Small tables with named rows and columns. After each table, cells are looked up by row and column.

goto =
columns: vut, zavulu, tik
gek: [46.5, 44.5, 52.6]
nefo: [43.4, 44.1, 42.0]
sidoduz: [27.8, 51.2, 68.6]
suzat: [37.1, 46.9, 52.7]
meru: [61.9, 35.3, 9.2]
dosuz: [42.7, 44.9, 44.1]
lada: [32.6, 48.4, 61.3]
kelub: [80.5, 26.5, 44.7]
gola: [55.3, 39.2, 21.2]
lerebe: [50.3, 41.4, 28.5]
figu: [57.3, 38.1, 50.3]
gefo: [39.6, 45.9, 49.3]
seg: [26.1, 52.7, 73.8]

zavulu of nefo = 44.1
tik of gek = 52.6
vut of gola = 55.3
vut of lerebe = 50.3
tik of gola = 21.2
zavulu of suzat = 46.9
tik of suzat = 52.7
vut of lada = 32.6
zavulu of lada = 48.4
tik of gefo = 49.3
vut of gefo = 39.6
tik of kelub = 44.7
zavulu of lerebe = 41.4
vut of dosuz = 42.7
vut of gek = 46.5
zavulu of kelub = 26.5
vut of sidoduz = 27.8
zavulu of figu = 38.1
Row with the largest tik: seg

kavo.tsv
	likode	pivuga
nef	10	127
gisa	38	96
rog	8	135
tes	76	225
siti	92	71
kad	134	24

What is the pivuga of tes in kavo? 225
What is the pivuga of siti in kavo? 71
What is the likode of siti in kavo? 92
What is the likode of nef in kavo? 10
What is the likode of rog in kavo? 8
What is the likode of gisa in kavo? 38
What is the pivuga of nef in kavo? 127
What is the pivuga of kad in kavo? 24
What is the likode of kad in kavo? 134
What is the pivuga of gisa in kavo? 96
What is the likode of tes in kavo? 76
What is the pivuga of rog in kavo? 135

Table furer
columns: fon, gatomu, kez, gafip, simuz, kos, genuveg, fusulef, famaga, kefes
ripifon: [43, 65, 52, 53, 44, 42, 59, 42, 34, 35]
sasudaf: [55, 35, 49, 50, 66, 55, 53, 39, 53, 49]
gosek: [65, 66, 34, 50, 27, 42, 60, 36, 49, 72]
fikon: [39, 65, 52, 53, 25, 41, 59, 43, 36, 32]
kasod: [43, 75, 53, 50, 63, 41, 71, 44, 34, 40]
mil: [47, 45, 41, 53, 79, 52, 51, 45, 56, 52]
nozum: [70, 40, 55, 62, 80, 52, 49, 47, 69, 66]
magolav: [39, 65, 49, 50, 30, 40, 59, 43, 36, 34]

famaga of nozum is 69
kefes of ripifon is 35
famaga of kasod is 34
gatomu of sasudaf is 35
kefes of gosek is 72
famaga of mil is 56
kefes of mil is 52
kos of fikon is 41
fusulef of gosek is 36
famaga of sasudaf is 53
genuveg of fikon is 59
gafip of kasod is 50
gafip of gosek is 50
simuz of kasod is 63
fusulef of kasod is 44
fon of fikon is 39
kez of sasudaf is 49
kez of fikon is 52
fusulef of magolav is 43
Which row has the largest simuz? nozum

ropul
         vekomog     kod  fezunim   levog  kedagu  bovenu   laput   bosod
miren       9025   -2950   -18330  -14230  -52792   -6357   -1210  -20617
kurub      10243  -17705    35247  -16820   25834  -28226   37613  -24947
zabab      -8212  -16226    10390  -21711  -10759  -12937   10051  -18612
fadok     -51703  -41529    32812   10153  -16211  -13408   98474   86945
bod       -10141  -52581    18205    4385   -9653    1897    5826    4340
rubog      12505   -9390   -20002  -15328  -65854   -1482  -28062  -43983
mon         -736  -19994    15596   -9748    9667   -8727   13163  -18140
tofa      -51833  -66137    45774   31913    8171   -9103   91835   72041
bezamon    -4869  -57577    13561  -14164  -17325   14198   -9865    6850
zil       -40212  -63113     6231    5179    7437    7538  -11993   63077
fuda      -44668  -47222    34379   18076   -9792  -11212   80373   67758
vebim     -44661  -53191    37720   19490  -11480   -4423   80383   67788

What is the bovenu of fuda in ropul? -11212
What is the kod of mon in ropul? -19994
What is the levog of fadok in ropul? 10153
What is the bovenu of fadok in ropul? -13408
What is the kedagu of miren in ropul? -52792
What is the bosod of vebim in ropul? 67788
Which row has the largest kedagu? kurub

gadifid =
|  | razono | bifubet |
|---|---|---|
| faf | 127 | 131 |
| betu | 169 | 3 |
| rovib | 134 | 197 |
| nanone | 51 | 126 |
| zadufu | 144 | 75 |

nanone, razono: 51
faf, bifubet: 131
betu, bifubet: 3
rovib, bifubet: 197
rovib, razono: 134
nanone, bifubet: 126
faf, razono: 127
zadufu, bifubet: 75
zadufu, razono: 144
betu, razono: 169

Table tadobuk
columns: lobaret, dipuz, fomifo, maz, rutut, bezozag, nimelab, kez, raz, ped
tota: [639, 480, 421, 453, 386, 557, 408, 311, 447, 346]
bafuzi: [314, 427, 369, 395, 470, 435, 357, 445, 359, 281]
fitim: [194, 452, 477, 303, 478, 185, 18, 305, 449, 528]
ponoz: [147, 440, 486, 412, 327, 577, 643, 467, 337, 293]
bev: [472, 267, 402, 378, 429, 144, 525, 457, 435, 465]
bez: [678, 412, 392, 336, 397, 394, 778, 377, 484, 356]
fezi: [743, 449, 326, 393, 406, 494, 55, 373, 348, 267]

ped of bez = 356
bezozag of fezi = 494
bezozag of bev = 144
rutut of bez = 397
nimelab of bez = 778
rutut of fitim = 478
kez of bez = 377
raz of tota = 447
lobaret of fitim = 194
fomifo of bafuzi = 369
Which row has the largest dipuz? tota

mirobo.csv
,dozomi,lile,geti,laf,zus
reg,0.417,0.390,0.477,0.432,0.375
sif,0.434,0.417,0.492,0.454,0.421
miti,0.422,0.458,0.355,0.448,0.479
foviti,0.316,0.254,0.802,0.351,0.302
bipi,0.427,0.416,0.483,0.438,0.418
feba,0.457,0.576,0.147,0.503,0.541
gavek,0.527,0.539,0.418,0.419,0.493
nak,0.495,0.430,0.499,0.439,0.421
baset,0.433,0.430,0.430,0.431,0.423
bir,0.429,0.391,0.433,0.435,0.376

bipi, lile -> 0.416
feba, zus -> 0.541
feba, lile -> 0.576
feba, laf -> 0.503
baset, dozomi -> 0.433
foviti, dozomi -> 0.316
nak, dozomi -> 0.495
bir, dozomi -> 0.429
bipi, zus -> 0.418
reg, laf -> 0.432
bir, zus -> 0.376
foviti, geti -> 0.802
bir, laf -> 0.435
Which row has the largest dozomi? gavek

vumef
          geg  paku  paradav  sisop   mil
vusuna   4.41  5.03     1.42   2.60  3.98
lomam    4.79  3.90     7.12   8.12  4.46
fatipup  4.00  4.52     2.72   3.09  4.88
pela     5.55  3.75     5.17   2.54  5.05
tif      4.34  4.34     4.30   4.34  4.37
kupi     3.55  4.23     4.03   5.09  4.03
rufama   4.22  4.31     4.71   4.32  4.59
voda     0.54  6.08     3.67   2.16  3.76

fatipup, geg -> 4.00
fatipup, paku -> 4.52
vusuna, paku -> 5.03
tif, sisop -> 4.34
voda, sisop -> 2.16
voda, paku -> 6.08
vusuna, mil -> 3.98
lomam, geg -> 4.79
pela, mil -> 5.05
tif, paku -> 4.34
vusuna, paradav -> 1.42
lomam, sisop -> 8.12
kupi, mil -> 4.03
pela, sisop -> 2.54
lomam, mil -> 4.46
tif, geg -> 4.34
rufama, sisop -> 4.32
kupi, paradav -> 4.03
Which row has the largest mil? pela

pozef =
	kot	mip	sadib
sesas	-21	-20	-20
ber	-13	-23	6
rap	-44	56	-24
lolosad	-20	-22	-22
goza	-19	-21	-19
sovosol	-20	-21	-16
fod	-44	-26	-65
mozusa	-8	-15	-24
zozofu	-48	-17	-8

What is the kot of goza in pozef?
-19
What is the mip of sesas in pozef?
-20
What is the mip of goza in pozef?
-21
What is the sadib of sesas in pozef?
-20
What is the mip of zozofu in pozef?
-17
What is the kot of lolosad in pozef?
-20
What is the sadib of ber in pozef?
6
What is the mip of sovosol in pozef?
-21
What is the kot of ber in pozef?
-13
What is the kot of sovosol in pozef?
-20
What is the mip of mozusa in pozef?
-15
What is the mip of fod in pozef?
-26
What is the sadib of fod in pozef?
-65
What is the kot of mozusa in pozef?
-8
What is the sadib of mozusa in pozef?
-24
What is the mip of ber in pozef?
-23
Which row has the largest kot? mozusa

